These are the activations of a small neural network, seen along a few directions. Each row is one input.
In each table, some parts of the input vary, and every possible input appears once, in random order.
Descriptions start from the smaller parts, as in this example, which fits no table here: one of 4 places along a line, together with either a single point or one of 9 places around a ring or (one of 2 separate values, together with one of 8 places around a ring).
Shared parts are said once, and a part with two or three values counts as separate values.
(in the rows, 128 means zero)

Table:
row 1: [58, 179, 131, 117, 121, 99, 124, 86, 129, 133, 163, 119, 100]
row 2: [168, 92, 136, 213, 99, 134, 149, 175, 164, 93, 119, 157, 174]
row 3: [115, 106, 81, 74, 143, 165, 79, 96, 100, 154, 111, 154, 102]
row 4: [149, 103, 122, 194, 196, 118, 132, 190, 135, 95, 123, 111, 180]
row 5: [186, 86, 151, 189, 83, 144, 149, 162, 187, 107, 147, 141, 189]
row 6: [138, 105, 120, 84, 117, 130, 104, 88, 80, 144, 98, 137, 95]
row 7: [85, 120, 119, 90, 128, 107, 124, 102, 108, 174, 126, 150, 108]
row 8: [151, 176, 133, 192, 172, 170, 190, 189, 182, 109, 100, 107, 184]
row 9: [181, 88, 144, 200, 176, 99, 117, 180, 143, 88, 117, 101, 163]
row 10: [138, 93, 132, 61, 96, 137, 105, 82, 94, 154, 119, 106, 112]
row 11: [133, 78, 102, 39, 89, 150, 82, 89, 116, 147, 115, 111, 102]
row 12: [134, 102, 112, 199, 127, 147, 168, 173, 157, 94, 123, 165, 197]
row 13: [148, 117, 104, 174, 181, 83, 128, 185, 142, 108, 134, 114, 209]
row 14: [116, 159, 154, 107, 103, 111, 119, 128, 97, 116, 137, 146, 58]
row 15: [94, 111, 124, 95, 148, 133, 137, 98, 99, 153, 126, 159, 86]
row 16: [139, 114, 96, 183, 117, 116, 174, 170, 162, 104, 134, 166, 217]
row 17: [135, 93, 92, 65, 114, 144, 83, 98, 97, 142, 94, 145, 79]
row 18: [99, 180, 137, 129, 100, 106, 137, 93, 106, 108, 167, 111, 52]
row 19: [113, 116, 108, 92, 146, 149, 101, 84, 85, 153, 111, 148, 119]
row 20: [96, 123, 102, 87, 127, 128, 84, 95, 94, 181, 110, 138, 129]
row 21: [87, 158, 147, 104, 140, 123, 123, 118, 109, 120, 144, 155, 86]
row 22: [73, 168, 140, 94, 126, 100, 109, 120, 118, 141, 140, 150, 107]
row 23: [71, 176, 134, 124, 138, 118, 139, 84, 120, 110, 171, 120, 81]
row 24: [195, 82, 158, 177, 160, 106, 118, 168, 162, 103, 142, 81, 181]
row 25: [123, 95, 150, 72, 96, 126, 132, 91, 105, 154, 142, 115, 92]
row 26: [97, 170, 150, 107, 88, 120, 138, 81, 121, 115, 185, 87, 85]
row 27: [197, 175, 166, 192, 136, 156, 174, 175, 201, 119, 115, 85, 172]
row 28: [115, 149, 167, 84, 83, 123, 120, 114, 110, 124, 157, 119, 89]
row 29: [120, 107, 137, 95, 117, 117, 132, 99, 93, 144, 121, 146, 70]
row 30: [154, 188, 119, 180, 157, 144, 192, 191, 189, 125, 106, 110, 203]
row 31: [185, 176, 154, 211, 146, 151, 173, 185, 182, 106, 91, 96, 158]
row 32: [102, 111, 75, 72, 125, 143, 62, 107, 111, 177, 109, 147, 116]
What do these inputs look like to the network?
> one of 4 places along a line, together with either one of 3 separate values or one of 5 places along a line
The inputs of row 13 and row 9 match in every part but the place on the line of 4. If row 32 is changed in the same way as row 13 into row 9, which row does it become?
> row 17
Which other rows agree with row 19 in the place on the line of 4? List them by row number.
> row 3, row 4, row 8, row 12, row 15, row 21, row 23
Change only the choice among 3 separate values in row 9. List by row number the other rows that result.
> row 2, row 31

Table:
row 33: [130, 145, 150, 74, 74, 158, 151, 89, 124, 125, 144, 110, 57]
row 34: [187, 133, 157, 197, 176, 128, 133, 200, 172, 73, 126, 99, 183]
row 35: [79, 73, 86, 72, 125, 91, 70, 65, 69, 126, 147, 152, 97]
row 36: [100, 208, 134, 97, 116, 161, 148, 77, 131, 142, 122, 130, 82]
row 37: [158, 117, 136, 197, 162, 139, 168, 179, 206, 117, 130, 104, 215]
row 38: [154, 126, 129, 206, 137, 138, 178, 193, 181, 102, 125, 135, 250]
row 39: [190, 147, 139, 215, 173, 118, 167, 180, 160, 98, 117, 60, 180]
row 40: [75, 110, 74, 69, 179, 125, 93, 116, 77, 178, 100, 165, 108]
row 41: [120, 121, 88, 72, 126, 179, 75, 96, 105, 185, 74, 143, 114]
row 42: [139, 54, 136, 68, 107, 112, 78, 75, 81, 159, 135, 143, 98]
row 43: [158, 74, 105, 35, 75, 150, 79, 101, 98, 167, 96, 122, 92]
row 44: [98, 132, 187, 97, 96, 113, 131, 80, 100, 137, 174, 116, 61]
row 45: [182, 108, 143, 230, 131, 119, 158, 195, 176, 80, 101, 145, 173]
row 46: [60, 218, 126, 92, 143, 97, 136, 113, 107, 149, 138, 143, 72]
row 47: [44, 161, 141, 103, 100, 85, 103, 86, 90, 116, 182, 126, 64]
row 48: [172, 122, 117, 226, 130, 135, 181, 204, 172, 96, 136, 155, 202]
What do these inputs look like to the network?
> either one of 6 places around a ring or (one of 2 separate values, together with one of 5 places around a ring)
Change only the choice among 2 separate values in row 44. List by row number the other rows that result.
> row 42

Table:
row 49: [144, 42, 100, 97, 114, 157, 106, 129, 134, 140, 120, 115, 97]
row 50: [171, 119, 159, 189, 148, 64, 195, 162, 122, 113, 121, 115, 138]
row 51: [148, 145, 104, 152, 138, 156, 177, 137, 177, 128, 117, 66, 213]
row 52: [145, 105, 64, 79, 165, 114, 83, 128, 90, 162, 105, 159, 155]
row 53: [47, 182, 138, 126, 155, 133, 164, 86, 128, 140, 142, 172, 99]
row 54: [60, 190, 133, 91, 178, 113, 146, 115, 103, 130, 162, 136, 101]
row 55: [128, 117, 86, 111, 124, 127, 97, 92, 113, 179, 80, 199, 169]
row 56: [180, 182, 165, 153, 173, 167, 147, 187, 182, 129, 76, 122, 145]
row 57: [71, 172, 149, 136, 110, 100, 99, 123, 107, 151, 161, 100, 89]
row 58: [150, 106, 136, 222, 155, 136, 99, 130, 145, 67, 159, 119, 161]
row 59: [127, 121, 131, 178, 85, 119, 147, 207, 166, 99, 162, 164, 184]
row 60: [159, 38, 159, 85, 91, 173, 126, 105, 97, 138, 126, 122, 109]
row 61: [121, 173, 132, 101, 87, 116, 131, 103, 142, 108, 155, 101, 62]
row 62: [137, 164, 151, 103, 48, 137, 140, 88, 108, 89, 134, 106, 63]
row 63: [132, 65, 112, 97, 150, 108, 63, 129, 107, 146, 99, 124, 135]
What do these inputs look like to the network?
> either one of 5 separate values or (one of 2 separate values, together with one of 5 places along a line)
Change only the place on the line of 5 in row 52. List by row number the other rows that result.
> row 49, row 55, row 60, row 63
Change only the place on the line of 5 in row 57. List by row number the other rows that result.
> row 53, row 54, row 61, row 62
